Each row below holds a small network's activations on one input, seen along a few directions.
In each table, some parts of the input vary, and every possible input appears once, in random order.
A made-up example of a description, with smaller parts first: ring(5) and (point or line(9) or (values(3) and line(6))).
Shared parts are said once, and a part with two or three values counts as separate values.

Table:
r1: 5  -8  8  -18  5  18  8  -17  1  -12  -6
r2: 19  -2  0  5  16  -5  -20  -24  10  -14  14
r3: -13  18  11  17  5  -4  -19  -10  2  13  13
r4: -5  -12  -48  -1  -34  -22  14  51  -5  16  -18
r5: 6  -4  -54  27  -30  -17  -19  40  0  25  0
r6: 19  -5  3  -2  16  -3  -8  -16  6  -17  8
r7: 1  -4  12  -4  10  -20  4  11  -5  -19  2
r8: -12  6  17  -8  -5  25  15  -16  -2  12  -6
r9: 20  -7  9  -6  17  -1  1  -8  5  -20  0
r10: 9  -7  8  -9  7  24  2  -16  2  -9  -4
r11: -14  15  15  10  6  -2  -8  -2  -2  12  7
r12: 8  -2  -2  3  6  19  -20  -32  7  -4  10
r13: 2  -11  -46  7  -31  -18  8  55  -5  18  -16
r14: 3  3  2  16  11  -19  -23  -4  1  -11  18
r15: 11  -9  6  -23  10  -10  14  -12  4  -24  -4
r16: -17  11  21  -3  5  -5  8  5  -4  6  -3
r17: -18  6  14  -16  -9  21  22  -19  -2  11  -8
r18: -9  11  12  5  -3  28  0  -22  0  17  3
r19: -8  13  8  11  -4  26  -12  -30  4  19  10
r20: -5  -4  9  -12  6  -25  11  7  -5  -20  0
r21: -8  8  17  0  -2  31  9  -15  -1  15  -4
r22: 16  -9  9  -15  14  -6  8  -9  4  -23  -2
r23: 3  0  6  10  12  -18  -11  4  -3  -13  12
r24: -23  11  18  -11  1  -9  15  1  -5  5  -5
r25: 8  -4  2  -4  6  21  -8  -24  3  -6  4
r26: 0  -8  5  -25  1  15  14  -20  1  -13  -8
r27: 5  -2  12  5  13  -15  -2  12  -4  -16  5
r28: 5  -7  -51  21  -29  -16  -8  48  -3  23  -7
r29: -13  12  21  6  7  1  2  6  -3  9  -1
r30: 6  -10  -45  16  -28  -13  2  56  -4  20  -14
What is each input in this table made of?
> line(5) and (point or ring(5))
The inputs of r12 and r10 match in every part but the line(5) part. If r14 is changed in the same way as r12 into r10, which row does it become?
> r27
List by row number the other rows that have the line(5) part in common with r11.
> r6, r18, r23, r25, r28
A walk changes only the ring(5) part. It starts at r15 and steps to r26. List the rest of the walk in order.
> r17, r24, r20

Table:
r31: -1  2  -18  13  -11  18  -22  -11  0  13  6
r32: -8  9  4  23  -2  14  -18  8  -3  16  7
r33: 0  9  -2  7  7  -27  -12  1  5  1  10
r34: -25  14  10  -2  -14  9  18  -11  -3  22  -3
r35: -22  11  -3  14  -8  -3  -16  -2  -2  17  10
r36: 16  -8  22  0  23  -10  -1  -2  -3  -30  8
r37: 14  5  4  17  13  -10  -14  11  4  1  6
r38: -10  -7  -27  -5  -18  -31  13  40  -9  3  -11
r39: -10  10  17  6  -8  27  15  -1  -4  22  -6
r40: 13  -19  -40  -5  -23  -11  6  30  3  2  -15
r41: 21  -16  0  -8  15  -4  -3  -20  4  -33  10
r42: -3  2  -5  -5  -17  31  10  -19  1  20  -5
r43: -16  7  24  -23  9  1  12  -20  1  -8  -6
r44: -2  2  31  -14  16  19  10  -10  -1  -7  -9
r45: 20  -3  -18  9  4  -6  -15  -7  10  -2  6
r46: 5  -10  -21  4  -11  -13  11  50  -8  3  -14
r47: 3  -2  16  -10  16  -26  0  -11  -1  -31  12
r48: 4  -6  7  -23  8  23  6  -27  5  -9  -7
What is each input in this table made of?
> values(3) and (point or ring(5))
The inputs of r44 and r48 match in every part but the values(3) part. If r46 is changed in the same way as r44 into r48, which row does it become?
> r40
Which other rows does r31 become when the values(3) part takes its other values? List them by row number.
> r32, r35
Which other rows does r45 become when the values(3) part takes its other values? List them by row number.
> r33, r37

Table:
r49: -1  6  3  8  7  5  -11  -7  1  5  7
r50: 3  -9  -49  16  -27  -28  -3  56  -4  16  -9
r51: 6  -1  3  5  10  -5  -9  -9  4  -10  9
r52: 4  -2  5  -9  12  -10  2  -4  1  -14  1
r53: -1  -5  5  -12  2  2  11  0  -2  -9  -6
r54: -6  5  0  3  -9  13  -2  -7  -1  13  0
r55: 9  -6  3  -9  8  -6  2  -5  2  -15  0
r56: -6  3  7  -5  -4  8  11  -1  0  7  -6
r57: -2  -3  9  -11  2  -1  10  1  -3  -8  -5
r58: -10  6  2  4  -7  11  -2  -7  2  13  0
r59: -3  1  4  -5  -6  11  11  -2  -1  6  -7
r60: 5  1  7  5  10  -7  -9  -8  3  -9  9
r61: 3  4  1  8  3  7  -11  -8  0  4  7
What is each input in this table made of?
> point or (values(2) and ring(6))

Table:
r62: -8  -4  -8  -2  -10  -12  7  16  -8  5  -2
r63: 9  -3  -10  9  -4  2  -6  4  7  6  1
r64: 12  -6  -16  0  -5  -5  -5  7  2  -5  -6
r65: -10  7  -2  6  -13  -5  3  14  -7  14  2
r66: 2  -6  -14  -5  0  -13  3  17  5  -5  -10
r67: -7  10  -2  5  -10  -7  2  15  -3  16  -1
r68: 3  -8  -14  -5  -3  -12  6  17  -2  -5  -3
r69: -7  7  34  -13  17  6  10  -36  6  -20  2
r70: 6  5  32  3  23  20  -12  -15  0  -7  5
r71: 13  -8  -16  -1  -7  -4  -2  7  -5  -6  1
r72: -9  -2  -8  -2  -7  -13  4  17  -1  5  -9
r73: 1  8  -9  9  -3  4  -1  7  -4  17  2
r74: 7  2  17  3  23  -19  -11  -13  0  -20  18
r75: 5  -7  -10  10  -7  5  -6  3  3  2  5
r76: -7  8  7  -13  2  13  -7  -44  4  4  11
r77: -6  -6  28  -17  11  30  17  -22  6  -12  -15
r78: -5  3  -9  13  -5  7  -2  5  -4  11  1
What is each input in this table made of?
> values(5) or (values(2) and ring(6))
Which other rows does r62 become when the values(2) part takes its other values? List them by row number.
> r72
